Each row below holds a small network's activations on one input, seen along a few directions.
Each table varies a few parts of the input and shows all the possible inputs, shuffled.
A made-up example of a description, with smaller parts first: one of 8 places around a ring, together with either a single point or one of 11 places along a line or (one of 2 separate values, together with one of 6 places along a line).
Shared parts are said once, and a part with two or three values counts as separate values.

Other details of the inputs vary at random and push rows far along three fixed directions, the same in every table; ignore that.

A family of inputs:
x1: [ -6.8   7.1   8.1   5.7   4.0  -3.2 -20.7   6.7   5.8   2.0  13.3 -15.5]
x2: [-21.6   6.1 -14.8  -7.2  24.4  22.0  21.3  35.7 -12.8  13.7  14.0 -16.6]
x3: [ 63.8  -7.5   9.3  -6.0 -44.4 -21.8  -4.6 -59.0 -37.8  15.9 -37.6  56.7]
x4: [-11.7   2.6  -6.8 -16.9  19.5  20.5  39.7  19.8  21.3 -27.2   2.0 -11.5]
x5: [ 31.6 -14.2  19.8  14.1 -19.4 -15.1 -37.7 -41.2   4.6   6.0  -4.0  12.1]
x6: [-15.0  -1.6  24.5  24.5 -13.8 -28.2 -58.7   3.7  13.7  -1.9  18.3 -22.6]
x7: [  3.9  -0.6  -2.2  13.7 -11.8 -30.6 -38.2  -8.5 -52.1  36.1 -17.0  17.7]
x8: [-33.6  13.3 -24.0  -9.1  13.7  -2.6  27.4  40.4 -16.0  -0.6  -2.4  -0.3]
x9: [-10.2 -12.3  10.9  10.2  10.0   2.3 -13.8   8.1  24.9  -4.3  23.2 -21.3]
x10: [ 16.5  -8.8  10.1   2.2  -1.4  24.4  -4.8 -33.7  40.8 -16.9   9.0  -5.7]
x11: [ 23.3  -8.2  -0.7 -11.8   3.3  43.8  23.5 -25.8  34.5 -13.5  11.8  -4.6]
x12: [-24.5  11.6 -11.4  -9.7   7.6   2.3  26.2  39.0  -7.5  -5.2  -4.3  -2.3]
x13: [ 25.5  -7.4  23.4   4.4 -12.8  19.4 -13.9 -32.6  45.7 -19.1  13.4  -8.7]
x14: [-23.9  -0.3  20.7  15.4  -3.5 -21.9 -42.0  21.2   8.6   7.4  27.4 -28.3]
x15: [-17.7  -6.1   8.8   2.6  -4.5  -7.8  -5.4   4.4  18.4 -22.7   2.1  -2.5]
x16: [ 16.0 -11.2 -10.2 -12.6  15.8  48.5  34.1 -27.6  30.7  -6.9   9.9   0.2]
x17: [ -0.9   1.2   5.5   2.2  -2.6   0.2 -17.0  -1.6   3.2   5.7  12.7 -10.8]
x18: [-26.9   9.7 -17.8  -2.7  22.7  13.5   8.1  27.3 -10.9   4.3  11.5 -16.1]
x19: [-20.5  11.5 -16.2  -6.7  23.5  17.8  15.3  33.9 -19.9  10.4   5.0 -12.7]
x20: [-25.6  11.0 -10.9  -7.0  17.1   1.3  28.8  37.9  -5.2  -6.8  -7.6 -10.7]
x21: [ 60.9  -2.8 -28.9 -22.0  -5.0  15.6  57.2 -52.1 -32.7  15.7 -46.3  65.1]
x22: [-16.6   2.9  24.6  10.0 -23.8 -44.9 -40.5  14.1  -4.6  -6.2   4.7  -4.2]
x23: [ 29.3  -1.0  28.0  12.0 -45.6 -41.3 -34.7 -39.7  -2.8   4.4 -16.5  25.3]
x24: [-24.3   1.2 -22.3  -4.8  24.5  20.2  12.8  22.7 -12.1   8.9   6.4 -12.3]
x25: [ -2.4  24.3 -46.2 -17.5  27.6   0.3  28.2  25.4 -93.3  54.8 -24.7  24.0]
x26: [-22.6   7.8 -17.1  -0.7  33.8  14.5  10.4  31.2  -5.3   2.4   8.1 -17.5]
x27: [ -0.3 -11.1   9.3  11.1   0.3  -2.1 -24.2  -3.8  15.9  -3.3  12.4 -12.6]
x28: [ 33.5 -12.6  18.0  -5.8 -19.0   9.7  15.9 -38.4  45.3 -27.4  -9.1  10.1]
x29: [-28.4  -1.3  12.5  21.7  -3.7 -40.7 -54.7  38.0 -28.5  20.0   8.1 -27.1]
x30: [-18.2   4.3   7.3   7.0  -9.6 -10.2  -1.5   8.0  20.0 -18.2   4.8  -6.0]
x31: [ 19.2 -10.9   2.2  -5.7  -0.4  38.4  11.6 -35.4  48.3 -22.1  18.7  -9.0]
x32: [ 35.4  14.5 -34.6 -24.1   0.0  16.5  60.9 -16.9 -56.5  25.2 -43.4  49.9]
x33: [ 23.1  -7.4  -6.5 -17.6   9.0  30.0  46.3 -24.9  30.5 -31.6  -6.7  17.6]
x34: [-36.6   7.0 -18.2  -5.9  15.7   1.2  24.1  36.6  -2.6  -6.7  -5.3  -2.5]
x35: [ 13.4  -2.7  30.3  10.0 -41.3 -40.2 -36.4 -20.9  13.8  -7.1  -3.4  12.5]
x36: [  6.7   1.0   1.9  11.7 -24.6 -34.7 -15.7 -16.1 -32.3  14.3 -27.9  30.4]
x37: [ 26.2 -17.3  11.2  -9.0   7.1  42.8  24.8 -31.6  59.9 -23.5  20.0 -16.7]
x38: [  9.9   7.3 -10.1   8.4 -12.7 -40.9  -5.4   1.1 -60.2  29.1 -38.7  36.3]
x39: [-21.5  -0.7  16.2  15.4   2.3 -20.6 -38.4  25.7  -1.8   2.3  11.9 -26.8]
x40: [ -5.9  -8.2  13.0  11.4  -5.5  -3.8 -24.8  -4.2  19.0   0.8  22.5 -17.3]
x41: [-19.9   6.6 -20.5 -19.1  19.8  22.9  42.8  20.2  10.5 -23.4   6.4  -4.4]
x42: [ -2.7   3.3   3.8   8.3   3.6 -17.3 -26.3  12.7 -20.6  15.1  -2.6 -11.3]
Description of these inputs: one of 6 places around a ring, together with either one of 3 separate values or one of 4 places along a line.
Question: Changing only the place on the ring of 6 turns x28 into x12. The same change can be made to x4. Which row results?
Answer: x3
Question: Changing only the place on the ring of 6 turns x17 into x31. The same change can be made to x1. Which row results?
Answer: x6
Question: Change only the place on the ring of 6 in x18. List by row number the other rows that result.
Answer: x5, x7, x19, x25, x39
Question: Change only the choice among 3 separate values in x34. List by row number the other rows that result.
Answer: x15, x36
Question: Start at x2 and move only the place on the line of 4, one step at a time. The first step leads to x11. Which rows follow, in order?
Answer: x19, x13

A family of inputs:
x43: [ 21.8  -0.4  39.4   4.9 -20.7 -19.3 -29.3 -21.3  15.4 -11.3  -7.1   6.0]
x44: [ -8.8  16.5  21.9  19.8 -32.6 -57.1 -52.3  13.2 -19.8   7.4   3.2  -3.5]
x45: [ -7.2   2.9 -16.9   6.9   2.2 -21.0 -13.3  12.2 -50.2  22.7 -35.1   9.6]
x46: [ 18.0 -16.9  -2.2 -10.6  20.4  23.2  -2.1 -23.8  13.9   1.0  28.1  -9.8]
x47: [ -8.7   0.1   7.7   2.5  14.4  25.6  14.6 -15.6  56.7 -39.6   5.7 -16.2]
x48: [ 44.0   9.5 -14.7 -15.1  -5.3  33.3  18.7 -43.7 -17.0  31.4   4.3  12.3]
x49: [-58.1   9.7 -29.7   2.3  63.2  38.9   8.8  61.3   9.5   1.9  24.3 -54.8]
x50: [-47.0   9.9  -3.6  -1.9  10.4   3.3  19.6  54.7  14.0  -1.8  21.9 -37.2]
x51: [ 15.5  11.8  -9.2  -6.1  -7.1 -32.0  -9.1  18.6 -84.1  39.8 -42.6  25.7]
x52: [ 21.1  22.2 -10.2   2.5  -3.2 -38.6  -9.1  12.1 -66.5  30.9 -30.9  30.3]
x53: [ -6.2 -18.5  21.8  16.1 -26.8   2.3 -23.7 -14.8  31.6 -19.5  12.3   5.4]
x54: [ -5.8  -6.7 -22.1  -0.8   8.3 -21.3  14.3  28.3 -65.6  27.1 -15.0  19.0]
x55: [-27.2   6.0  23.4  22.2  13.6 -19.1 -60.9  50.3 -14.3  16.7  24.6 -45.3]
x56: [-32.3  -1.2  11.8  -1.3  11.2 -18.8  -9.6  23.2  17.0 -21.4  19.7 -22.2]
x57: [ 30.0  10.7 -21.8 -10.9 -12.2   5.9  15.9 -41.1 -13.7   5.2 -17.9  49.2]
x58: [ 35.6  -8.6   0.0 -17.0   9.1  33.6  46.6 -18.7  29.2  -4.3  -8.9   9.0]
x59: [  6.1 -11.6  29.2  10.3 -16.3 -26.1 -32.4 -18.4  51.0 -41.0  21.9  -9.7]
x60: [  4.4   5.4  33.2   1.7 -31.3 -15.3 -24.0 -21.8  35.2 -19.6  13.8 -10.7]
x61: [  2.3  -9.2  34.6  13.6 -37.2  -9.8 -25.8  -8.0  39.5 -18.5  19.4 -16.3]
x62: [  4.8   3.7 -18.5 -21.8  30.7  48.0  65.4  23.3   3.3  -7.9  -3.9  -3.9]
x63: [ 15.1 -17.3   4.3 -11.6  -3.7   7.2   9.5 -19.5  26.9 -27.1   4.4  -2.0]
x64: [ 34.5   7.2 -21.3  -1.2   5.3  11.5  24.4 -41.8  -9.6  -1.6 -29.8  31.8]
x65: [-20.9  10.4 -27.1  -3.1  -7.8 -24.1 -10.6  20.7 -68.9  33.1 -24.4  23.7]
x66: [  3.3  -5.7  26.8  11.1 -33.4 -18.2 -37.1 -37.7  18.6 -11.5   1.5  18.9]
x67: [ 15.7 -21.2  24.7  14.2 -35.9 -11.4 -26.9 -41.7  35.1  -3.0   2.5  18.8]
x68: [ 34.9   8.1 -14.4 -19.4 -19.7  12.2  29.9 -26.8 -23.6  12.8 -20.9  21.7]
x69: [-67.9  14.2 -28.7  -1.1  48.8  32.1   0.8  62.7  -2.8   9.9  41.0 -40.9]
x70: [ 24.8 -19.1 -16.8 -23.3  17.8  28.5  58.4 -23.9  25.4  -6.9   1.7  15.9]
x71: [ -6.6  -2.6 -34.2 -13.0  41.9  55.6  76.4   6.2  22.7  -6.6  -9.5  -3.8]
x72: [-35.2  -9.5  12.6  29.9  -3.9 -29.1 -36.8  31.8  -8.9   1.7  -4.2 -20.9]
Question: Describe the family of inputs behind these rows.
Answer: one of 5 separate values, together with either a single point or one of 5 places along a line
Question: Changing only the choice among 5 separate values turns x45 into x63. The same change can be made to x49. Which row results?
Answer: x46
Question: List by row number the other rows that have the choice among 5 separate values in common with x65.
Answer: x53, x57, x66, x67, x69
Question: List by row number the other rows that have the choice among 5 separate values in common with x50.
Answer: x44, x48, x60, x61, x68
